These are the activations of a small neural network, seen along a few directions. Each row is one input.
In each table, some parts of the input vary, and every possible input appears once, in random order.
A made-up example of a description, with smaller parts first: one of 2 separate values, together with either a single point or one of 9 places around a ring or (one of 4 places along a line, together with one of 5 places around a ring).
Shared parts are said once, and a part with two or three values counts as separate values.
In the rows, 128 means zero.

Other details of the inputs shift rows strongly along three fixed directions, in all tables alike. That doesn't count.

Rows:
x1: [123 136 159 149 152 140 137 157 128 139 117 114 115 102]
x2: [124 137 157 150 151 138 134 154 130 139 116 114 117 100]
x3: [217 113 151  98  94 126 135 144 115 111 129 185 205 138]
x4: [120 141 169 130 145 130 129 129 140 138 103 110 115 108]
x5: [116 142 161 131 151 147 140 118 144 124 128 115 129  97]
x6: [119 146 155 150 153 145 134 130 140 135 124 127 128  97]
x7: [104 135 111  87 200 126 145 143 165  91  88 175 147 135]
x8: [153 119 124 109  94 118 124 114 129 115 148 143 157 133]
x9: [ 97 106  62  99 135 104 112 144 105 104 111 144 115 173]
x10: [118 146 162 128 144 139 118 146 137 139 110 112 112 101]
x11: [211 111 148  98  97 127 138 145 111 111 130 184 200 142]
x12: [126 146 166 134 153 137 128 128 141 144 107 112 114 117]
x13: [120 125 126 156 125 121 127 131 126 142 133 114 107 127]
x14: [183 111 141 141  86 121 131 129 113 143 146 133 143 150]
x15: [116 118  98 154  94 124 113 113  99 133 161 115 125 130]
x16: [202 121 148 125  84 133 128 124 117 131 147 159 180 140]
x17: [127 130 163 151 154 132 143 135 134 137 109 112 120 105]
x18: [112 133 121  87 198 115 138 156 152 105  66 169 134 148]
x19: [132 115  97 100 173 123 146 145 129  95  97 188 162 159]
x20: [118 147 154 122 144 151 133 143 140 136 122 111 114  96]
x21: [203 106 146 110  89 108 134 149 118 123 127 166 175 145]
x22: [186 114 141 138  82 114 127 128 120 142 144 139 147 146]
x23: [116 142 155 147 154 150 134 141 126 133 127 122 129  93]
x24: [186 113 139 140  86 119 128 127 115 142 144 135 147 147]
x25: [ 99 126  92 144  84 119 112  96 122 144 160  93  92 139]
x26: [213 114 152  98  90 121 134 142 119 113 131 186 203 135]
x27: [ 95 125  91 155  92 127 108  88 118 136 176  91 101 134]
x28: [ 98 135 115 137 115 135 118 118 125 139 142  94  98 113]
x29: [149 114 117 153  91 118 120 126 108 143 151 117 121 143]
x30: [146 121 129 136  85 120 114 110 111 148 146 109 118 154]
x31: [101 134 108  85 199 132 137 159 149  91  97 169 147 118]
x32: [120 145 159 125 145 141 141 122 145 133 113 109 120 101]
x33: [112 147 153 127 148 145 126 134 149 130 135 120 127  85]
x34: [125  88  67  97 152  92 143 151 111  90  96 177 145 181]
x35: [114 146 154 128 152 152 130 136 141 129 137 117 126  90]
x36: [122 139 170 130 149 136 132 131 133 138 105 108 114 112]
x37: [ 48 106  22 114 156 105 122 110 120  93 133 138 101 174]
x38: [109 127 122  85 197 116 140 155 141  99  65 161 137 141]
x39: [ 78 110  39 101 148 100 130 114 127 101 111 145 111 181]
x40: [112 137 126 134 117 128 129 107 142 141 134 107 108 128]
x41: [122 148 163 132 147 137 122 138 143 143 110 115 110 110]
x42: [102 125  93 144  88 126 116  99 114 143 161  90  90 142]
x43: [ 92 125  92 154  87 122 107  87 123 137 177  93 100 132]
x44: [120 143 161 124 145 143 144 125 143 133 114 109 117 103]
x45: [122 138 158 149 148 133 133 155 135 139 116 117 116  98]
x46: [130 125 113 142  90 129 117  92 125 133 166 109 126 139]
x47: [125 146 164 132 151 143 126 140 135 142 111 112 109 114]
x48: [152 122 119 147  88 130 118 114 107 136 160 130 144 135]
x49: [ 74 108  38 101 149 102 133 115 124 101 112 144 106 184]
x50: [114 144 154 147 150 143 131 139 134 133 126 125 130  88]
x51: [116 143 159 131 151 144 137 116 147 125 126 115 131  95]
x52: [116  96  57 106 154  98 135 154 112  99 105 172 131 182]
x53: [120 145 161 129 147 143 119 146 133 138 110 109 113 103]
x54: [199 121 148 125  80 128 126 123 121 131 149 160 177 138]
x55: [122 123 109 143  92 130 120  91 122 133 168 107 120 143]
x56: [122 152 154 126 147 148 134 132 148 138 120 114 115 102]
x57: [130 124 116 143  84 120 103 110 108 147 150  99 106 146]
x58: [118 145 161 124 141 137 140 123 151 134 113 111 119  99]
x59: [150 120 119 147  89 132 121 117 104 135 161 130 140 138]
x60: [ 65 121  72 149  93 116 107  97 116 139 158  80  75 132]
Each input here is: one of 3 separate values, together with one of 4 places along a line, together with one of 5 places around a ring.
- The inputs of x33 and x60 match in every part but the place on the ring of 5. If x51 is changed in the same way as x33 into x60, which row does it become? => x32
- The inputs of x27 and x56 match in every part but the place on the ring of 5. If x46 is changed in the same way as x27 into x56, which row does it become? => x39
- Which other rows does x1 become when the choice among 3 separate values takes its other values? List them by row number. => x2, x45
- Which other rows does x31 become when the place on the ring of 5 takes its other values? List them by row number. => x2, x15, x28, x53

Rows:
x61: [197 127 127  55  89 136 125 129 132  88 148 196 220 130]
x62: [ 72 136 122 112 223 121 152 150 167 110  62 144 102 123]
x63: [161 150 212 169 128 146 143 127 148 163 125 102 127  81]
x64: [161 152 208 171 135 168 141 137 133 161 136 103 127  85]
x65: [100 115  96 134  85 111 111 107 102 136 146  87  93 146]
x66: [116 115  97 153  94 110 112 127 111 138 152 113 109 134]
x67: [178 118  95  44 126 122 139 143 151  71 137 217 214 143]
x68: [126 116 101 154 103 116 117 105 109 139 144 116 115 164]
x69: [ 73 145 122 111 228 134 143 147 161 113  65 143 101 135]
x70: [ 74 127 112 126 235 126 167 164 152 100  66 156 115 117]
x71: [ 78 115  52 117 133 112 117 119 116 120 128 116  87 171]
x72: [111 122  95 155 100 123 102 121 104 143 156 109 103 143]
x73: [104 113 100 149  94 111 101 120  95 135 147 104 108 138]
x74: [111 115  93 137  85 110 122 115 119 140 152  95  95 143]
x75: [156 154 221 146 123 150 128 125 140 159 117  93 121  85]
x76: [125 101 104 149  97 113 124 115  91 129 143 115 124 148]
x77: [202 136 126  60  95 144 126 130 139  99 160 199 214 135]
x78: [158 148 220 162 130 150 134 123 133 159 119  96 130  83]
- The inputs of x68 and x63 match in every part but one. If x72 is changed in the same way as x68 into x63, which row does it become? => x66
- What is each input in this table made of? => one of 3 separate values, together with either a single point or one of 5 places around a ring
- Which other rows does x65 become when the place on the ring of 5 takes its other values? List them by row number. => x73, x75, x76, x78
